q315: 30, 165, 52, 86, 160, 23, 164, 161, 115, 135, 130, 60
q653: 80, 132, 53, 166, 145, 43, 44, 79, 182, 156, 160, 82
q183: 80, 132, 53, 166, 145, 94, 44, 81, 182, 156, 160, 82
after: 86
160
after: 30
165
q: 30, 165, 52, 86, 160, 23, 164, 161, 115, 135, 130, 60
q315
after: 165
52

q577: 116, 86, 151, 86, 106, 96, 111
q320: 69, 47, 91, 44, 106, 122, 76
q183: 90, 60, 118, 137, 74, 120, 81
q252: 56, 62, 100, 92, 102, 149, 124
q290: 97, 113, 157, 103, 118, 62, 30
q653: 69, 47, 91, 118, 119, 108, 101
after: 92
102
after: 116
86
after: 120
81

q653: 158, 73, 105, 76, 18, 80, 72, 104, 93, 94, 105, 99, 171, 111, 108
q829: 158, 94, 89, 72, 62, 90, 79, 98, 117, 96, 91, 111, 122, 107, 19
q290: 158, 100, 112, 80, 89, 121, 134, 104, 94, 91, 100, 96, 83, 104, 119
after: 79
98
after: 90
79
after: 121
134
q: 158, 94, 89, 72, 62, 90, 79, 98, 117, 96, 91, 111, 122, 107, 19
q829
q: 158, 73, 105, 76, 18, 80, 72, 104, 93, 94, 105, 99, 171, 111, 108
q653
after: 18
80
after: 98
117

q577: 101, 114, 161, 172
q653: 101, 97, 161, 172
q829: 88, 114, 161, 172
q290: 106, 96, 129, 105
q183: 105, 100, 140, 116
q902: 92, 91, 181, 176
after: 91
181
after: 100
140
after: 129
105
after: 92
91
q: 88, 114, 161, 172
q829
after: 88
114

q998: 150, 147, 129, 158, 147, 145, 152, 158, 134, 148, 159, 141, 153, 149, 147, 130, 151, 138, 151, 142, 166, 161, 146, 144, 152, 146, 159, 156, 163, 125, 152, 138, 137, 146, 142, 154, 151, 161, 142, 145, 152, 145, 133, 151, 146, 132, 150
q252: 134, 152, 132, 150, 137, 148, 152, 139, 132, 142, 149, 149, 146, 159, 151, 141, 140, 134, 163, 148, 165, 156, 149, 146, 159, 138, 142, 156, 162, 132, 164, 136, 133, 147, 160, 156, 151, 153, 142, 153, 146, 146, 138, 152, 142, 140, 154
q902: 133, 157, 133, 151, 146, 151, 147, 152, 133, 143, 145, 161, 154, 156, 154, 137, 144, 134, 153, 149, 155, 166, 151, 146, 155, 143, 148, 157, 163, 138, 142, 155, 133, 148, 145, 153, 150, 141, 142, 157, 155, 149, 142, 155, 138, 151, 142
q315: 144, 147, 139, 151, 153, 150, 165, 157, 137, 145, 157, 143, 158, 155, 145, 135, 148, 142, 155, 142, 162, 154, 147, 158, 156, 141, 154, 149, 157, 127, 167, 151, 135, 145, 151, 164, 148, 148, 138, 151, 148, 150, 137, 149, 143, 132, 148
q653: 150, 144, 141, 172, 154, 149, 171, 164, 142, 151, 156, 139, 149, 144, 155, 141, 152, 134, 154, 133, 165, 154, 153, 152, 151, 134, 158, 164, 169, 123, 157, 133, 149, 138, 139, 160, 141, 154, 141, 144, 159, 146, 133, 148, 149, 138, 148
q183: 151, 153, 138, 157, 160, 153, 170, 176, 138, 149, 155, 141, 152, 152, 149, 133, 158, 141, 145, 139, 161, 152, 153, 160, 154, 143, 163, 158, 161, 131, 174, 132, 139, 131, 154, 163, 143, 165, 140, 144, 160, 144, 142, 155, 145, 129, 146
q777: 144, 147, 139, 151, 146, 150, 165, 157, 137, 145, 157, 143, 158, 155, 145, 135, 148, 142, 155, 142, 162, 154, 147, 158, 156, 141, 154, 149, 157, 127, 167, 151, 131, 135, 142, 154, 141, 143, 157, 152, 149, 148, 138, 153, 142, 136, 143
q577: 144, 147, 139, 151, 146, 150, 165, 157, 137, 145, 157, 143, 158, 155, 145, 135, 148, 142, 155, 142, 162, 154, 147, 158, 156, 141, 154, 149, 157, 127, 167, 151, 139, 135, 142, 154, 141, 152, 136, 152, 149, 148, 138, 153, 142, 136, 143
q829: 144, 157, 130, 161, 142, 158, 151, 157, 143, 162, 145, 142, 154, 148, 155, 134, 143, 141, 149, 147, 159, 156, 155, 148, 163, 140, 155, 154, 163, 132, 162, 142, 134, 146, 146, 160, 152, 151, 145, 151, 146, 149, 136, 144, 148, 148, 137
q320: 144, 147, 139, 151, 146, 150, 165, 157, 137, 145, 157, 143, 158, 155, 145, 135, 148, 142, 155, 142, 162, 154, 147, 158, 156, 141, 154, 149, 157, 127, 167, 151, 135, 145, 151, 164, 148, 148, 138, 151, 148, 150, 137, 149, 143, 132, 148
q: 134, 152, 132, 150, 137, 148, 152, 139, 132, 142, 149, 149, 146, 159, 151, 141, 140, 134, 163, 148, 165, 156, 149, 146, 159, 138, 142, 156, 162, 132, 164, 136, 133, 147, 160, 156, 151, 153, 142, 153, 146, 146, 138, 152, 142, 140, 154
q252
q: 133, 157, 133, 151, 146, 151, 147, 152, 133, 143, 145, 161, 154, 156, 154, 137, 144, 134, 153, 149, 155, 166, 151, 146, 155, 143, 148, 157, 163, 138, 142, 155, 133, 148, 145, 153, 150, 141, 142, 157, 155, 149, 142, 155, 138, 151, 142
q902
q: 144, 147, 139, 151, 146, 150, 165, 157, 137, 145, 157, 143, 158, 155, 145, 135, 148, 142, 155, 142, 162, 154, 147, 158, 156, 141, 154, 149, 157, 127, 167, 151, 131, 135, 142, 154, 141, 143, 157, 152, 149, 148, 138, 153, 142, 136, 143
q777
q: 151, 153, 138, 157, 160, 153, 170, 176, 138, 149, 155, 141, 152, 152, 149, 133, 158, 141, 145, 139, 161, 152, 153, 160, 154, 143, 163, 158, 161, 131, 174, 132, 139, 131, 154, 163, 143, 165, 140, 144, 160, 144, 142, 155, 145, 129, 146
q183
q: 144, 147, 139, 151, 146, 150, 165, 157, 137, 145, 157, 143, 158, 155, 145, 135, 148, 142, 155, 142, 162, 154, 147, 158, 156, 141, 154, 149, 157, 127, 167, 151, 139, 135, 142, 154, 141, 152, 136, 152, 149, 148, 138, 153, 142, 136, 143
q577

q577: 117, 78, 122, 102, 88, 79, 18, 138, 70, 42, 104
q902: 150, 184, 106, 92, 85, 75, 81, 83, 78, 120, 125
q653: 43, 77, 86, 13, 139, 90, 106, 133, 140, 113, 117
q252: 153, 141, 97, 76, 96, 109, 125, 69, 120, 182, 106
q201: 117, 75, 129, 101, 89, 77, 21, 136, 69, 45, 101
q290: 193, 114, 150, 113, 80, 97, 72, 77, 85, 137, 75
q777: 157, 191, 98, 87, 79, 77, 84, 86, 100, 135, 137
after: 193
114
after: 184
106
after: 21
136

q653: 91, 96, 94, 92
q252: 154, 128, 98, 153
q201: 154, 93, 98, 32
after: 93
98
after: 94
92
q: 154, 128, 98, 153
q252
after: 96
94
q: 91, 96, 94, 92
q653

q201: 116, 117, 139, 137
q653: 137, 117, 90, 138
q290: 125, 111, 57, 86
q252: 127, 117, 90, 117
q: 127, 117, 90, 117
q252
after: 125
111
after: 139
137
after: 111
57
after: 127
117
after: 116
117

q290: 115, 111, 87, 101, 94, 108, 98, 102, 115, 125, 93, 100, 86, 107, 110, 91, 100, 85, 103, 116, 119, 119, 81, 85, 145, 87, 100, 117, 93, 112, 84, 102, 101, 96, 134, 109, 85, 137, 87, 101, 94, 140, 110, 117, 123, 131, 136, 84, 100, 80, 90, 97, 128, 107, 33, 104, 110, 87, 99, 108, 68, 139, 96
q320: 96, 96, 91, 72, 89, 73, 104, 102, 108, 87, 60, 57, 79, 84, 107, 101, 99, 71, 70, 112, 108, 92, 99, 107, 127, 139, 76, 80, 77, 34, 81, 104, 90, 106, 86, 86, 108, 39, 122, 117, 94, 102, 105, 57, 76, 115, 109, 103, 92, 101, 95, 93, 27, 115, 100, 74, 94, 130, 101, 109, 147, 103, 123
q252: 96, 96, 91, 72, 89, 73, 104, 102, 108, 87, 60, 57, 79, 84, 107, 129, 99, 71, 70, 112, 108, 92, 99, 107, 127, 139, 76, 80, 77, 34, 81, 104, 97, 106, 70, 103, 86, 89, 97, 102, 103, 87, 112, 90, 118, 113, 86, 116, 106, 117, 95, 92, 143, 88, 116, 99, 120, 105, 103, 118, 123, 98, 84
q201: 108, 117, 68, 91, 111, 122, 91, 92, 90, 129, 54, 116, 115, 95, 106, 102, 104, 115, 72, 117, 111, 115, 113, 104, 83, 77, 108, 110, 86, 88, 95, 99, 141, 99, 112, 95, 102, 132, 180, 98, 104, 79, 82, 63, 101, 102, 127, 97, 57, 82, 101, 87, 132, 131, 119, 184, 117, 112, 95, 104, 87, 92, 74
q577: 108, 117, 68, 91, 111, 122, 91, 92, 90, 129, 54, 116, 115, 95, 106, 102, 104, 115, 72, 117, 111, 115, 113, 104, 83, 77, 108, 110, 86, 88, 95, 99, 141, 99, 112, 95, 102, 132, 180, 98, 104, 79, 82, 63, 101, 102, 127, 97, 57, 98, 100, 98, 187, 90, 103, 61, 109, 82, 105, 108, 39, 112, 123
q: 96, 96, 91, 72, 89, 73, 104, 102, 108, 87, 60, 57, 79, 84, 107, 129, 99, 71, 70, 112, 108, 92, 99, 107, 127, 139, 76, 80, 77, 34, 81, 104, 97, 106, 70, 103, 86, 89, 97, 102, 103, 87, 112, 90, 118, 113, 86, 116, 106, 117, 95, 92, 143, 88, 116, 99, 120, 105, 103, 118, 123, 98, 84
q252
q: 96, 96, 91, 72, 89, 73, 104, 102, 108, 87, 60, 57, 79, 84, 107, 101, 99, 71, 70, 112, 108, 92, 99, 107, 127, 139, 76, 80, 77, 34, 81, 104, 90, 106, 86, 86, 108, 39, 122, 117, 94, 102, 105, 57, 76, 115, 109, 103, 92, 101, 95, 93, 27, 115, 100, 74, 94, 130, 101, 109, 147, 103, 123
q320
after: 128
107
q: 108, 117, 68, 91, 111, 122, 91, 92, 90, 129, 54, 116, 115, 95, 106, 102, 104, 115, 72, 117, 111, 115, 113, 104, 83, 77, 108, 110, 86, 88, 95, 99, 141, 99, 112, 95, 102, 132, 180, 98, 104, 79, 82, 63, 101, 102, 127, 97, 57, 98, 100, 98, 187, 90, 103, 61, 109, 82, 105, 108, 39, 112, 123
q577

q777: 114, 91, 74, 111
q320: 72, 65, 23, 92
q829: 105, 97, 121, 89
q201: 110, 63, 75, 103
q183: 69, 125, 115, 78
q252: 166, 90, 90, 141
q902: 75, 71, 95, 89
q577: 86, 42, 76, 97
q653: 115, 103, 91, 138
q998: 87, 135, 134, 104
q315: 98, 77, 91, 95
q290: 113, 114, 122, 83
after: 76
97
after: 71
95
after: 69
125
after: 86
42
after: 98
77
q: 87, 135, 134, 104
q998

q998: 117, 145, 74, 44, 104, 118, 129
q252: 128, 95, 112, 167, 112, 111, 47
q320: 76, 108, 73, 120, 148, 100, 102
q777: 49, 67, 119, 100, 31, 134, 52
q653: 141, 55, 125, 152, 125, 92, 35
q183: 129, 143, 87, 102, 119, 88, 132
q902: 104, 113, 89, 57, 112, 80, 92
q829: 146, 140, 68, 125, 135, 97, 101
q315: 128, 155, 112, 167, 89, 111, 47
q577: 67, 95, 56, 167, 89, 111, 47
after: 140
68
q: 76, 108, 73, 120, 148, 100, 102
q320
after: 120
148
after: 57
112

q201: 108, 69, 100, 88, 71, 85, 109, 114, 37, 98, 89, 82, 82, 71, 147, 61, 14, 46, 114
q829: 152, 73, 126, 127, 40, 99, 170, 93, 67, 100, 123, 97, 104, 43, 77, 141, 87, 58, 100
q998: 154, 91, 144, 100, 107, 88, 128, 75, 101, 28, 96, 118, 88, 111, 20, 122, 131, 123, 100
q315: 109, 117, 95, 93, 54, 100, 175, 120, 122, 173, 113, 71, 124, 85, 95, 154, 74, 89, 75
q320: 152, 73, 126, 127, 40, 99, 170, 93, 67, 100, 123, 97, 104, 43, 77, 141, 100, 106, 100
q252: 90, 107, 80, 84, 82, 87, 92, 116, 41, 95, 74, 138, 87, 94, 168, 50, 28, 58, 135
q183: 131, 81, 136, 107, 100, 87, 100, 85, 129, 82, 139, 148, 85, 67, 19, 125, 113, 113, 26
q577: 124, 79, 101, 113, 39, 100, 157, 111, 63, 100, 117, 81, 107, 45, 122, 123, 52, 46, 119
after: 148
85
after: 139
148
after: 173
113
after: 168
50
after: 106
100
after: 79
101
after: 175
120

q320: 115, 99, 101, 75, 116, 117, 104, 92, 92
q315: 55, 129, 106, 79, 126, 68, 114, 192, 20
q902: 124, 135, 54, 84, 133, 86, 81, 83, 112
q777: 88, 118, 109, 81, 97, 95, 101, 114, 117
q201: 124, 135, 94, 84, 133, 79, 81, 83, 112
q829: 104, 98, 94, 82, 107, 111, 112, 138, 72
after: 55
129
after: 86
81
after: 54
84
after: 115
99
q: 124, 135, 94, 84, 133, 79, 81, 83, 112
q201
q: 124, 135, 54, 84, 133, 86, 81, 83, 112
q902

q998: 133, 40, 145, 88, 96, 144, 57, 98, 77
q183: 101, 128, 76, 94, 121, 99, 134, 65, 156
q252: 91, 90, 121, 115, 107, 113, 87, 99, 78
q201: 154, 27, 86, 123, 121, 153, 60, 29, 115
q290: 135, 99, 128, 123, 110, 121, 53, 94, 91
q902: 101, 88, 91, 96, 84, 108, 99, 105, 116
q577: 52, 120, 92, 61, 76, 128, 190, 82, 147
q829: 41, 156, 106, 122, 93, 95, 161, 115, 96
q653: 135, 99, 128, 123, 110, 121, 53, 94, 60
q315: 75, 120, 39, 94, 143, 84, 141, 59, 166
q320: 87, 120, 85, 115, 117, 98, 73, 107, 111
after: 154
27
after: 95
161

